Each row below is a small network's average activation on inputs in which a field has the value named, seen along a few directions.
Values that are neighbours, or in one group, have similar rows; names and order tell nothing.
In the rows, zero is written as 500.
Random noise pushes rows far along 8 fixed directions. That doesn't count. These rows show it; they differ only by the noise:
[498 511 334 613 486 455 473 506 546 481 558 571 595 547 409 475 413 475
 409 520 500 295 434]
[515 532 426 388 328 667 490 402 555 501 608 603 579 413 312 674 680 541
 476 366 227 513 366]
[532 516 440 410 636 795 524 646 524 535 678 608 556 501 623 389 854 319
 603 414 281 584 472]
[442 539 514 610 566 406 436 443 492 523 392 623 555 559 534 432 438 542
 441 543 541 544 535]
[291 428 541 652 509 454 349 465 444 615 389 619 391 416 624 280 703 472
 579 605 443 721 595]
[444 530 623 563 394 462 545 438 525 583 465 655 556 477 376 587 469 561
 406 540 449 529 500]
[402 631 420 671 457 424 303 438 496 570 395 668 392 469 436 514 458 558
 352 591 547 383 518]
[522 493 546 510 541 472 605 475 519 489 534 534 616 545 483 503 439 516
 479 489 502 504 498]
[505 532 417 501 355 490 479 578 728 535 532 436 764 249 528 329 524 431
 401 614 222 360 289]
[549 592 617 469 460 549 638 469 514 538 579 586 505 500 364 695 450 555
 408 480 508 434 509]


Field PEFA:
mavun: [460 451 415 548 432 513 443 469 500 506 530 548 486 531 348 553 414 515
 465 498 509 503 501]
peg: [564 550 528 476 758 506 463 580 516 448 353 438 587 614 694 371 350 469
 544 566 615 541 537]
sazum: [501 580 578 587 487 345 503 506 496 561 375 546 526 563 483 525 417 555
 403 530 560 475 536]
netar: [580 576 722 355 181 692 620 768 687 678 601 527 573 219 395 564 636 319
 344 632 186 407 351]
kivel: [463 254 336 404 116 609 475 508 531 474 648 315 412 274 306 561 731 441
 619 441 247 430 332]
pali: [657 594 427 275 703 588 452 657 622 399 444 340 673 425 793 224 533 401
 527 514 390 511 404]
daba: [447 180 480 601 472 398 579 626 470 475 549 248 477 515 644 197 517 362
 696 549 576 559 559]
vuz: [544 853 632 542 476 474 386 513 513 598 266 718 485 609 509 704 381 620
 227 511 612 425 501]
mizu: [592 655 540 458 521 512 396 588 572 528 393 437 584 497 562 526 461 515
 428 488 493 457 423]
rara: [506 651 306 615 632 461 341 604 532 496 430 623 517 586 634 354 478 382
 412 551 541 290 452]
zetaf: [582 467 513 406 586 531 616 525 624 428 553 476 865 555 536 484 442 474
 501 437 368 527 385]
lak: [425 353 670 567 508 461 675 551 502 565 574 541 536 486 551 448 528 425
 563 606 482 593 566]
toz: [400 489 609 505 586 352 261 371 400 472 150 439 283 377 768 317 522 600
 575 575 635 871 678]
fana: [508 528 784 471 618 478 636 593 571 575 442 423 666 471 668 377 358 506
 562 641 504 617 520]
pufib: [519 709 619 329 450 536 401 463 581 556 380 425 336 227 535 603 480 606
 359 609 449 541 501]
togif: [520 760 463 548 482 589 366 617 481 577 470 633 305 489 503 632 582 474
 362 510 587 291 497]
PEFA is arranged as a ring.
Q: List every value one step from togif, in the order listed.
A: sazum, vuz
Q: List every value one step from daba, in the order listed.
A: kivel, mizu
Q: List every value one step from fana, in the order listed.
A: peg, zetaf
Q: List every value one step from pufib, in the order listed.
A: mavun, pali
